These are the activations of a small neural network, seen along a few directions. Each row is one input.
In each table, some parts of the input vary, and every possible input appears once, in random order.
A made-up example of a description, with smaller parts first: line(6) and (point or line(9) or (values(2) and ring(5))).
Shared parts are said once, and a part with two or three values counts as separate values.

Other details of the inputs shift rows strongly along two fixed directions, in all tables alike. That doesn't count.

A family of inputs:
r1: 65	25	10	-14	-39	26	-30	-58	18	-2	-18	-5
r2: 17	13	28	-14	-44	-17	37	-64	13	-60	-25	-18
r3: -2	19	59	-10	49	-55	51	-22	16	-113	-9	-10
r4: 50	20	10	-10	-27	15	-26	-33	11	8	-3	-6
r5: 11	-31	-30	-15	13	35	-20	15	-6	15	20	31
r6: -33	-25	6	-11	60	-24	22	44	8	-30	59	9
r7: -56	6	32	21	50	-78	24	76	3	21	71	-21
r8: 29	41	17	-34	15	37	7	-77	21	-110	-45	13
r9: 60	-4	-10	-27	-37	2	-20	-48	6	14	-19	13
r10: -6	8	45	-24	41	-83	68	-19	31	-108	9	-9
r11: 50	40	12	-30	13	18	-5	-51	26	-59	-12	-4
r12: -27	-35	-4	4	22	-62	36	41	3	2	24	4
r13: 28	-11	-7	7	4	37	-16	5	-14	7	-27	3
r14: 51	30	19	-32	16	14	-1	-44	28	-56	-3	-2
r15: -116	-29	-8	35	44	-26	10	108	-20	35	57	-3
r16: 10	6	-8	-4	-53	69	-17	-43	-5	2	-7	-4
r17: -21	46	74	-18	92	-106	67	7	35	-99	57	-18
r18: -26	-21	-37	20	-39	66	-41	19	-17	55	-11	13
r19: 52	4	1	-27	-27	-5	24	-64	18	-58	-38	8
r20: 19	-30	-27	17	-2	45	-31	32	-27	59	-24	18
r21: 36	34	21	-11	8	32	1	-52	4	-73	-51	-10
r22: -13	23	66	-16	80	-48	55	-1	21	-117	7	-19
r23: -21	-14	-55	50	-50	36	-42	21	-42	103	-46	2
r24: -12	0	16	23	-36	45	-8	-7	-17	22	-29	-27
r25: -83	-10	3	18	48	-104	63	63	0	-1	38	-10
r26: 3	-28	-24	-6	9	38	-17	21	-3	-1	-2	34
r27: -66	1	12	8	49	-21	22	37	5	-39	24	5
r28: 22	19	-9	12	-24	5	-27	-9	1	46	1	-5
r29: 30	-17	-17	14	-22	21	-16	-9	-17	10	-37	11
r30: -31	-27	-44	23	-38	66	-47	33	-24	69	-8	12
r31: 68	-2	-7	-8	-25	25	-37	-31	7	29	-4	6
r32: 35	31	21	-37	17	23	11	-70	27	-108	-6	11
r33: -24	-26	-50	15	-30	59	-45	27	-23	76	15	10
r34: -54	-3	-13	27	41	-31	3	72	-6	65	50	-7
r35: 79	-1	-21	-27	0	49	-33	-30	9	13	-14	27
r36: 37	33	-16	-10	-1	32	-18	-36	11	4	-16	3
r37: 31	4	-5	10	-42	30	-18	-44	-8	-9	-55	0
r38: -52	-16	1	13	-2	-62	9	56	-7	67	43	-9
r39: 8	-17	-15	20	-24	16	-13	2	-16	21	-33	1
r40: 52	-5	-21	-14	-2	37	-32	-11	7	27	1	11
r41: 92	14	16	-29	-2	22	6	-80	7	-92	-63	28
r42: 90	34	35	-43	-3	6	-4	-85	36	-79	-18	-3
r43: -60	21	34	-14	92	-56	59	22	18	-87	59	-1
r44: -66	-13	10	4	50	-27	26	52	5	-14	64	-1
r45: -14	-41	-54	16	-31	67	-50	35	-23	70	-8	21
r46: -45	-14	25	-8	36	-92	36	53	7	11	56	-11
r47: -34	16	39	2	24	-29	36	32	12	-16	51	-28
r48: -6	-13	-36	39	-51	33	-38	7	-33	63	-44	-1
r49: 25	26	-9	5	-7	50	-20	-39	-12	-6	-61	-4
r50: -49	-20	4	2	35	-1	12	47	4	-18	27	5
r51: 18	17	6	-11	-80	9	-7	-40	-7	28	-15	-19
r52: 17	10	-19	-10	-50	-5	-22	-21	-8	44	-18	-2
r53: -79	-38	-5	44	41	-20	7	114	-26	76	35	-15
r54: 12	-10	30	-8	55	-54	17	36	13	-1	52	9
r55: 8	-17	-28	8	-53	4	-5	-21	-2	34	-29	3
r56: 28	17	4	-16	-18	-23	29	-67	15	-59	-38	7
r57: -88	-11	0	15	64	-42	29	67	-2	-1	68	0
r58: -44	7	27	21	44	-63	39	19	-4	-44	-1	-10
r59: 36	13	-12	-6	-17	40	-27	-21	12	24	-5	0
r60: -57	-30	-19	25	38	-22	-4	102	-12	94	65	-9
r61: -18	-17	-21	34	-23	46	-33	32	-27	74	-23	-9
r62: -28	-12	-13	23	-58	72	-27	-2	-19	42	-16	-4
r63: -62	-25	-11	19	-3	-57	0	78	-19	95	49	-11
r64: -83	-12	46	37	19	-64	51	57	-12	-14	32	-36
r65: 33	25	-23	-17	-51	5	-20	-49	-6	36	-35	3
r66: 22	5	-45	2	-77	20	-44	-25	-19	91	-33	6
r67: -15	-33	-57	10	-32	65	-48	25	-20	82	12	13
r68: 27	6	48	-46	60	-88	52	-17	31	-86	29	13
r69: -14	-25	-52	27	-62	10	-23	11	-22	79	-25	3
r70: 18	22	20	7	-55	18	-12	-17	0	26	8	-28
r71: 79	1	6	-41	-6	-9	27	-73	20	-82	-41	30
r72: 54	44	29	-23	14	29	7	-85	15	-98	-67	-6
Each input here is: ring(8) and (point or line(8)).
Q: Changing only the ring(8) part turns r49 into r23. The same change can be made to r20. Which row results?
A: r41
Q: Change only the ring(8) part in r7. List by row number the other rows that result.
A: r11, r15, r21, r32, r48, r52, r69
Q: Which other rows agree with r59 in the ring(8) part? List them by row number.
A: r11, r14, r34, r35, r36, r40, r47, r60

A family of inputs:
r73: 60	-11	-40	-5	-44	39	-49	-24	-6	65	-14	18
r74: 54	6	4	-22	8	43	-1	-51	11	-66	-32	15
r75: -25	-5	0	24	-14	-1	1	12	-16	13	-22	-9
r76: 10	-13	-34	3	-32	15	-13	-9	-8	40	-19	9
r77: 3	8	18	-2	-8	-35	5	12	2	31	18	-13
r78: 56	26	31	-33	18	-18	9	-41	31	-53	16	0
r79: 24	17	-7	7	-42	30	-16	-46	-8	-7	-55	-4
r80: 14	-22	-33	-1	-15	54	-27	2	-11	26	-11	19
r81: -76	-37	1	33	42	-49	33	84	-18	23	33	-3
r82: -52	-21	0	31	0	-20	18	44	-16	24	6	-14
r83: 60	10	20	-33	0	-40	18	-48	20	-48	-20	4
r84: -23	10	39	0	27	-92	49	18	13	-23	38	-18
r85: -13	-4	12	-6	31	10	9	16	8	-29	23	2
r86: -46	-18	-6	27	29	8	-11	67	-17	42	27	-2
r87: 49	10	-22	-16	-43	83	-49	-50	4	4	-28	16
r88: 42	-2	-27	-13	-53	52	-31	-57	-5	-4	-49	22
r89: 7	14	11	-23	21	5	3	-10	19	-36	24	5
r90: 53	0	-31	1	-54	69	-38	-58	-17	8	-77	17
r91: -50	-11	3	10	45	-28	13	65	4	26	60	-8
r92: -3	-1	-9	10	0	1	-3	-4	-13	-3	-28	7
r93: -21	-5	11	-14	59	-39	32	31	15	-31	44	6
r94: 34	-3	-7	-6	-22	-25	-4	-20	1	17	-7	6
r95: -22	-30	-55	21	-51	24	-36	28	-27	96	-5	14
r96: -61	-16	-7	24	-6	-3	-8	49	-15	56	32	-9
r97: 4	21	34	-19	48	-53	47	-24	21	-91	-5	-2
r98: -44	-38	-29	24	-11	2	-4	50	-23	57	7	7
r99: 22	-16	-7	-10	11	-27	-5	20	3	29	19	11
r100: 18	12	2	2	-34	-7	-12	-8	-1	46	9	-11
r101: 43	13	12	-20	23	29	0	-40	9	-69	-30	14
r102: 24	23	31	-12	1	18	13	-46	10	-69	-22	-10
r103: 1	8	-14	6	-36	24	-16	-12	-2	41	-4	-13
r104: 21	13	-27	14	-57	57	-42	-27	-15	59	-35	-9
r105: -22	13	53	-16	40	-59	64	-13	22	-110	10	-13
r106: 9	31	44	-24	66	-29	33	-14	30	-92	21	-7
r107: 16	10	23	-34	39	-4	19	-26	21	-88	8	17
r108: -88	-9	15	20	35	-56	27	76	-5	32	69	-19
r109: 31	-7	-44	6	-23	59	-42	-10	-12	54	-27	15
r110: 27	-4	-15	4	-16	65	-29	-14	-5	7	-19	6
r111: -50	-4	-3	29	2	-34	14	40	-12	38	8	-18
r112: -37	-4	2	28	-2	9	-8	33	-19	33	1	-13
r113: 50	24	32	-27	-15	-42	24	-53	21	-48	-22	-10
r114: -57	-6	11	21	58	-24	9	71	-5	13	44	-7
r115: 13	-7	-29	10	-3	45	-32	4	-15	31	-21	15
r116: 24	-17	-32	8	-33	20	-47	27	-10	101	12	5
r117: -85	-19	0	25	10	-58	24	72	-10	46	48	-15
r118: -49	-17	-10	21	-22	-10	-3	29	-14	39	9	-5
r119: 49	26	2	-21	-42	13	6	-80	17	-46	-45	-5
r120: 21	14	18	-38	37	-13	23	-29	25	-82	14	14
r121: -9	38	56	-13	46	-34	38	-21	17	-95	2	-17
r122: -3	4	7	1	-18	26	-4	-14	-3	-7	-8	-7
Q: Changing only one part turns r81 into r82. The same change can be made to r88. Which row results?
A: r118
Q: What is each input in this table made of?
A: ring(5) and (values(2) or ring(8))
Q: Start at r106 and move only the ring(5) part, one step at a time. The first step leads to r109. Which rows follow, in order?
A: r97, r111, r104
Q: Change only the ring(5) part in r73. List by row number the other rows that result.
A: r78, r84, r94, r100
Q: Change only the values(2) part in r113. List by row number the other rows that result.
A: r84

A family of inputs:
r123: -33	-1	-1	33	-37	-18	-9	29	-27	68	-26	-29
r124: 14	22	24	15	-18	22	0	-46	-5	-41	-56	-17
r125: -31	-1	21	5	35	-8	15	26	5	-22	32	-11
r126: 48	13	-5	-25	6	57	-6	-56	8	-62	-36	9
r127: 54	24	24	-25	-22	21	3	-58	24	-31	-16	-6
r128: 5	5	1	17	-18	35	-3	-28	-26	-14	-64	0
r129: -7	25	31	-7	45	-7	23	-5	19	-62	19	-11
r130: 22	1	19	-23	17	26	3	-34	6	-75	-16	13
r131: -23	-8	-19	27	-8	35	-21	35	-12	44	14	-6
r132: 6	11	-23	9	-49	33	-41	0	-10	81	1	-4
r133: 11	5	-14	-8	8	46	-16	-15	0	-14	-16	12
r134: 20	-2	15	-22	41	-29	31	-9	22	-66	1	13
r135: -10	-39	-24	11	-6	-1	-20	37	-12	46	3	18
r136: 20	18	24	-13	5	20	3	-25	12	-60	-4	-3
r137: 44	11	-11	-18	-30	5	-24	-44	4	16	-10	10
r138: 35	2	-23	-13	-12	22	-22	-23	4	-3	-24	27
r139: -6	-12	-1	-5	39	-30	20	23	11	-16	14	10
r140: -66	9	39	2	26	-53	59	2	14	-74	19	-22
r141: -57	-9	15	21	29	-51	25	74	-2	46	61	-22
r142: 27	-5	3	-8	-5	-23	8	-13	5	7	9	1
r143: 19	-8	20	-25	33	-33	27	-8	17	-67	1	15
r144: 31	25	-1	-17	-37	26	-31	-42	7	18	-10	-8
r145: 16	15	29	-11	7	20	-1	-28	11	-58	-3	0
r146: 26	1	-15	-14	-46	1	14	-65	8	-48	-52	12
r147: -4	-9	18	-8	18	-58	26	21	3	-7	31	0
r148: -52	-32	12	15	30	-73	21	74	-10	45	60	-4
r149: -27	-14	11	-2	37	-1	18	34	-4	-30	19	7
r150: -15	-9	-34	10	-6	50	-33	23	-22	43	-4	15
r151: 52	2	-13	-11	-31	9	-9	-36	3	13	-17	5
r152: -74	-34	0	21	56	-21	23	86	-16	23	50	0
r153: 6	5	-24	12	-44	33	-39	1	-7	84	-2	-9
r154: 43	-4	8	-25	17	-5	12	-35	18	-58	-17	18
r155: -11	-1	-11	15	-18	6	-15	28	-6	70	15	-19
r156: 9	-21	-44	3	-24	28	-40	10	-12	60	-11	23
r157: 56	14	2	4	-26	9	0	-61	-7	-38	-82	9
r158: -21	4	31	-16	71	-26	48	18	15	-89	26	1
r159: -15	-14	-38	7	-13	57	-40	15	-20	50	-7	16
r160: -13	1	-13	17	-16	3	-16	28	-3	72	17	-17
r161: 6	18	38	-17	57	-78	50	1	25	-63	36	-5
r162: -28	22	34	-16	-15	-52	49	-28	17	-53	0	-24
r163: 43	2	-10	-10	-15	-4	-7	-29	7	9	-8	-1
r164: -61	-25	-23	31	-23	7	9	25	-24	29	-8	3
r165: -59	-6	-2	21	23	-1	-14	56	-11	36	43	-8
r166: 17	24	-10	-1	-20	54	-38	-25	0	-1	-13	6
r167: -33	12	16	5	39	-7	6	24	7	-19	29	-10
r168: 18	-7	-36	9	-36	12	-34	0	-11	85	-4	7
r169: 22	-3	-39	8	-46	16	-42	0	-16	88	-4	12
r170: 10	-6	-15	10	-55	30	-30	6	-10	73	0	-4
r171: -32	-33	-21	16	31	-26	6	62	-8	42	24	7
r172: -23	-8	-19	26	-3	34	-24	33	-13	45	11	-11
r173: 26	15	8	-20	31	28	8	-32	13	-67	-18	7
r174: -33	-12	11	-2	63	-57	34	44	13	-23	36	10
r175: 59	21	9	-4	-44	-15	2	-63	-7	-32	-65	-12
r176: 32	8	11	-13	-44	25	-20	-34	5	15	-12	-4
r177: -60	-12	13	7	2	-93	54	29	0	-15	30	-17
Q: What is each input in this table made of?
A: ring(5) and (values(2) or line(9))
Q: Changing only the ring(5) part turns r131 into r158. The same change can be made to r145. Which row results?
A: r130
Q: Changing only the ring(5) part turns r147 into r170. The same change can be made to r168. Which row results?
A: r153
Q: Which other rows agree with r134 in the ring(5) part? List them by row number.
A: r135, r138, r139, r143, r146, r154, r156, r157, r171, r174
Q: Change only the values(2) part in r164. List by row number the other rows that result.
A: r128

A family of inputs:
r178: -86	-15	5	34	18	-36	18	73	-19	38	35	-16
r179: 27	12	16	-16	-8	-32	23	-43	12	-46	-24	0
r180: -23	1	12	13	-5	-45	21	15	-5	17	12	-16
r181: -46	-4	30	-4	74	-32	41	35	11	-73	33	0
r182: 57	-8	-43	-5	-66	45	-49	-30	-8	71	-29	13
r183: -28	7	42	-3	31	-84	55	10	14	-48	25	-17
r184: 73	14	2	-37	-2	43	-13	-63	21	-57	-25	17
r185: 7	-6	-34	22	-62	60	-41	-15	-28	61	-46	0
r186: 69	29	17	-36	-12	0	1	-69	24	-50	-20	1
r187: 37	-8	-41	-3	-45	75	-57	-19	-9	63	-17	15
r188: 11	18	17	-16	19	24	6	-32	12	-71	-9	4
r189: -49	-19	-28	39	-29	19	-20	47	-30	82	-6	-10
r190: 35	-9	-40	1	-41	73	-54	-13	-7	65	-16	12
r191: 23	20	28	-11	-11	-33	21	-41	13	-43	-17	-11
r192: 51	20	22	-29	4	-19	7	-43	21	-47	-4	3
r193: -74	-20	0	26	45	-12	11	76	-11	20	43	-6
r194: 34	21	15	-16	-21	25	8	-63	8	-66	-45	1
r195: 37	15	4	-18	-1	51	-4	-53	9	-69	-35	12
r196: -9	-19	-31	20	-25	-3	-27	41	-18	101	18	0
r197: 37	15	4	-17	-18	27	4	-62	6	-60	-53	9
r198: -73	-19	1	26	51	-16	14	78	-12	17	42	-6
r199: -23	1	39	-12	56	-88	50	35	19	-36	56	-7
r200: -17	0	34	-15	75	-44	31	33	19	-55	47	3
r201: -94	-32	-2	38	27	-43	23	92	-22	49	37	-12
r202: -21	-20	-30	22	-26	-7	-25	48	-14	105	29	-4
r203: -36	14	35	2	33	-38	39	7	9	-56	10	-16
r204: -32	17	41	-4	25	-77	48	6	13	-42	27	-20
r205: -88	-32	-5	28	68	-33	22	96	-15	16	50	5
r206: 42	30	20	-17	-33	-7	9	-68	16	-42	-30	-11
r207: 13	-7	-37	22	-69	69	-47	-20	-26	58	-53	3
r208: 16	-11	-42	16	-41	88	-54	-10	-21	46	-37	14
r209: -13	8	36	-18	71	-42	36	22	22	-59	44	-2
r210: 43	-9	-42	0	-38	73	-55	-16	-12	62	-23	16
r211: 73	14	-2	-38	7	35	-10	-64	22	-65	-29	23
r212: 43	25	22	-31	-2	-18	8	-46	22	-41	3	0
r213: -14	-30	-39	17	-13	-19	-19	50	-16	93	20	9
r214: -33	-16	-26	34	-43	-10	-16	37	-24	100	3	-14
r215: 42	11	15	-29	23	14	5	-31	19	-57	3	12
r216: 25	15	22	-15	-12	-31	24	-44	13	-46	-19	-8
r217: -32	-23	-36	30	-7	48	-33	44	-28	66	0	5
Q: What is each input in this table made of?
A: ring(5) and line(8)
Q: Changing only the line(8) part turns r188 into r205. The same change can be made to r178. Which row results?
A: r197
Q: Changing only the line(8) part turns r210 into r190. The same change can be made to r185. Which row results?
A: r203

A family of inputs:
r218: 32	17	-7	-1	-28	13	-27	-23	3	31	-6	-6
r219: 59	12	12	-46	48	29	-9	-30	29	-71	15	27
r220: 45	35	24	-35	-3	-14	12	-57	29	-52	0	-5
r221: 37	-9	-27	-10	-37	3	-15	-25	-1	23	-22	13
r222: -18	3	42	-18	31	-39	54	-17	19	-104	6	-3
r223: 40	1	7	-27	-25	-13	8	-43	14	-25	-7	7
r224: 19	4	-47	27	-77	94	-66	-27	-25	77	-48	-1
r225: -26	2	28	12	34	-24	27	19	-2	-38	-9	-10
r226: -65	-45	-39	31	53	35	-22	106	-18	72	59	16
r227: -26	-24	-31	18	-24	21	-12	16	-20	32	-24	10
r228: 58	24	28	-21	9	-21	13	-48	15	-53	-26	-4
r229: -46	-15	-6	40	-5	11	-12	51	-26	59	1	-14
r230: -2	-13	-17	26	-29	4	-28	34	-21	95	4	-13
r231: 11	30	11	-14	-12	28	2	-48	9	-47	-19	-4
r232: -102	-18	16	24	40	-54	38	78	-8	7	60	-18
r233: -38	-20	-9	17	30	-61	14	61	-10	49	33	1
r234: 68	8	-25	-20	-81	50	-37	-72	6	32	-33	7
r235: -47	7	39	-1	76	-64	59	23	7	-87	16	-3
Q: Changing only one part turns r220 into r231. The same change can be made to r223. Which row results?
A: r222
Q: What is each input in this table made of?
A: values(2) and (point or ring(8))
Q: Change only the values(2) part in r234. List by row number the other rows that result.
A: r232
